These are the activations of a small neural network, seen along a few directions. Each row is one input.
In each table, some parts of the input vary, and every possible input appears once, in random order.
A made-up example of a description, with smaller parts first: values(2) and (point or ring(11) or (line(4) and ring(8))).
Shared parts are said once, and a part with two or three values counts as separate values.

Other details of the inputs vary at random and push rows far along two fixed directions, the same in every table; ignore that.

A family of inputs:
x1: [-34  11   7 -21  14 -71  14  44 -34  23  15  54]
x2: [ 23   1 -18 -27 -12  -5  47  25 -21  32  -6 -32]
x3: [ 10  12 -20 -22 -24  -6  46  33 -27  45  -9 -35]
x4: [-17   7   8  -8  -7 -37  21  17 -31  34  -4  11]
x5: [ 18  -7 -15 -25   5  23  25  -3   6  -8  -6 -36]
x6: [-29  17   2  12  -4 -72 -17  52 -36  17  -1  49]
x7: [ 27   9 -20  -7 -17  -4  36  31 -25  29 -10 -41]
x8: [-20  -1  21   0  26 -15 -20  -5  16  -8   2  63]
x9: [-23 -17  24   2  27 -36 -31  -5   1 -13  -8  39]
x10: [-14 -15  22  19  34  22 -51 -40  53 -52   9  39]
x11: [-34  23  19  10  -2 -57  -6  46 -22  53  -8  75]
x12: [  4  20 -16 -21  -9 -14  58  13 -22  14  27 -27]
x13: [ 10 -34  37  49  37  49 -77 -74  57 -56 -31  17]
x14: [ 39   6  -2  25 -11  54   8 -44  14 -11 -20 -32]
x15: [-40   9  10 -17 -22 -59 -18  93 -22  48   5  35]
x16: [  0 -25  21  30  25   7 -48 -37  21 -39 -22   1]
x17: [ -7 -16  -3  22   8  -9 -66  19  14 -28 -14  15]
x18: [ -1  -7  -7   0   7   2  -2 -23   4 -23  28 -16]
x19: [ -4  25  -8  11 -17 -15  13  22 -16  19   6  31]
x20: [ -3   6 -23  -2 -19 -19  -2  43 -21   8   8  -4]
x21: [ 13 -26  -2  20   8  41 -27 -60  22 -55   8 -34]
x22: [ 17  10  -1 -13   4  38  33 -31  14  -4  12  -7]
x23: [  6  -4  15  -7 -20  28   8 -21   0   7 -10 -42]
x24: [ 48  15 -17 -13 -32  47  82 -39 -28  35 -19 -92]
x25: [ 30 -13 -13   0 -12  51   6 -27  12   2 -28 -67]
x26: [-13 -32  -4   6  23  12 -68 -13  41 -56  16   5]
x27: [-18   7   2   6  10 -24 -17  11  10  -5  27  56]
x28: [-12 -43   8   1  40  38 -76 -41  62 -74  -2   4]
x29: [-27  -9  -5  -8  19 -24 -37  32  20 -28  18  24]
x30: [ -1 -12  34  13  -5  44 -37 -36  41  -9 -20   7]
x31: [-27  27  -2   7  -6 -57   5  55 -26  28  24  71]
x32: [ 47  23  -8 -11 -30  61  89 -41 -14  45 -18 -65]
x33: [ 46  22 -35  -6 -40  44  82 -29 -33  14   2 -92]
x34: [ -4   5 -25  -7 -14 -19   2  43 -19   5  19  -4]
x35: [ -7  -7   5 -12  19   7  -2 -28   8 -26  14  -6]
x36: [ -1  13  10  -6  -1 -25  31  19 -18  37  -3  36]
Description of these inputs: values(3) and (point or ring(11)).
- The inputs of x31 and x21 match in every part but the values(3) part. If x13 is changed in the same way as x31 into x21, which row does it become? => x16
- Start at x28 and move only the ring(11) part, one step at a time. The first step leads to x5. Which rows follow, in order? => x2, x3, x25, x7, x17, x20, x34, x26, x29

A family of inputs:
x37: [ 37  10   5  32 -22  71  14 -61  19   2 -19 -32]
x38: [ 19  40 -21 -24 -22 -35  77  71 -44  63   6  -4]
x39: [ 33  -3  -6   5   2  66  20 -57  32  -8  -8 -28]
x40: [ 33  -1  41   5   3  21  58 -70 -25  55 -69 -26]
x41: [-27 -12  14   1   9 -29 -49  40  14  12 -14  43]
x42: [-24 -11   7 -11  29 -27 -30  23  17  -7   4  57]
x43: [ 36  -2  -5   1   3  58  23 -46  23  -7 -14 -22]
x44: [-48 -30  29   7  50 -20 -83 -17  50 -47  11  79]
x45: [ 10  35 -46 -16 -25 -54  64  78 -58  36  30 -32]
x46: [-14  29  -5 -42 -38 -40  69  58 -48  69  20 -24]
x47: [ 29 -14  48  17  10  36  36 -96  -3  41 -73 -32]
x48: [ 13 -12   8 -18 -12  43  16 -33   9  -7  -5 -59]
x49: [  3  23 -45 -26 -36 -51  53  83 -60  49  15 -40]
x50: [-57 -37  36   7  56 -20 -89 -34  54 -66  26  76]
x51: [ 34   0   0   5   3  55  20 -46  25 -19  -4 -48]
x52: [ 21  -3   4 -13  -8  40  27 -34   6  -9  -3 -49]
x53: [-31  -9   7 -11  28 -30 -31  25  20  -1  12  59]
x54: [-33   5  18  12  21 -28 -28   3  14  -2  10  76]
x55: [ 19 -18  -6 -12 -11  42   3 -25   6 -17 -15 -64]
x56: [ 33  -3  -9   8   4  46  17 -44  16 -33   4 -57]
x57: [ 43   2   2  34 -20  75   3 -53  29   2 -27 -34]
x58: [ -7  37  -9 -34 -33 -40  78  54 -49  65  22 -13]
x59: [ 22 -33 -23  -8 -11  38 -17 -14   7 -30 -16 -84]
x60: [  9  54 -21   6 -50 -33  70  49 -62  70  13   3]
x61: [-42 -21  15  -1   8 -38 -62  30   5 -11  -1  28]
x62: [-17  13  24  36  -2 -22 -38  13   2  10 -13  73]
x63: [-51 -20  38  25  43 -17 -80 -37  43 -50  19  87]
x64: [ 20 -15 -15 -14  11  50  18 -56  21 -37  14 -50]
x65: [ 29 -23 -27  -3  -7  35  -6 -15   4 -32 -12 -74]
x66: [-24   6  16   8  19 -27 -21   7   6  -1   4  73]
x67: [-32   1  22   6  23 -27 -25  -8   7 -17  18  70]
x68: [-18   4  17   8  20 -35 -25  26   5  -6   3  51]
x69: [-25  -4  17  -1   9 -31 -32  31   3   5  -9  46]
x70: [ 11  34 -20 -33 -35 -34  71  81 -50  79  -6  -9]
x71: [ -5  37 -18 -49 -15 -41  96  44 -51  49  39   3]
x72: [-27 -11  10   2  12 -35 -42  28  -2 -14  -3  36]
x73: [-34 -13  11   5  12 -37 -51  26   4 -13   1  37]
x74: [ 26 -25 -32 -13  13  39   3 -35  13 -50  10 -61]
x75: [ 39  -7 -23  38 -25  59 -13 -48  10 -26  -9 -65]
x76: [ 35  -2 -10   2   5  39  21 -33   6 -31   0 -50]
x77: [-39 -35  -4   3   8 -44 -81  43   4 -23  -1   7]
x78: [-29  -7  12 -11  29 -30 -24  13  11 -11  11  60]
x79: [-25   1  23   6  25 -36 -25  12   6 -21  17  49]
x80: [-19   7  15  37  -2 -27 -46  12  -6  -6  -5  61]
x81: [ 16 -42  12   1   3  70 -50 -46  50 -27 -35 -52]
x82: [  7  44 -27 -25 -24 -38  86  45 -61  52  23   8]
x83: [-16  -4  -5  40  -4 -34 -61  26  -8 -16  -3  42]
x84: [-41 -15  23  -4   6 -32 -54  31  11   7  -8  39]
x85: [ 25 -23   0 -11 -10  55  -8 -18  22  -2 -33 -55]
x86: [ 29 -14 -30  10   0  50   3 -52  14 -41   9 -59]
x87: [ -1  26 -52 -39 -19 -52  72  69 -55  37  40 -26]
x88: [ 32 -13 -29   5   2  44   6 -43   6 -39   2 -50]
x89: [ 26  -9   2  -4  -8  55  10 -39  22  -6 -17 -51]
x90: [ 39  -7  -5   6   4  58  11 -36  31 -16 -11 -50]
x91: [ 15  33 -45 -20 -22 -53  67  79 -62  33  24 -28]
x92: [ 26  -3 -11   6   1  55  20 -65  16 -28   6 -38]
x93: [-25  11  30  34  -1 -23 -39  -1   1  -2   2  69]
x94: [ 22  -4  -2 -18 -20  41  25 -12   1  12 -19 -55]
x95: [-31 -14   3  -9  31 -35 -34  10   6 -31  18  50]
x96: [ 22  51 -16   2 -47 -23  71  61 -49  84 -10  15]
x97: [-34   1  26  11  25 -38 -33   9  14 -20  23  51]
x98: [-35  10  33  39   0 -24 -49  -5   9  -2   8  72]
- What do these inputs look like to the network? => values(2) and (point or (line(5) and line(6)))
- The inputs of x51 and x68 match in every part but the values(2) part. If x58 is changed in the same way as x51 into x68, which row does it become? => x52
- The inputs of x42 and x53 match in every part but the values(2) part. If x72 is changed in the same way as x42 into x53, which row does it become? => x73
- Which other rows does x41 become when the line(6) part takes its other values? List them by row number. => x39, x53, x57, x81, x90
- Which other rows does x64 become when the values(2) part takes its other values? List them by row number. => x95
- Which other rows does x84 become when the line(5) part takes its other values? List them by row number. => x46, x61, x77, x81
- Which other rows does x60 become when the line(5) part takes its other values? List them by row number. => x37, x57, x75, x98
- Which other rows does x46 become when the values(2) part takes its other values? List them by row number. => x48
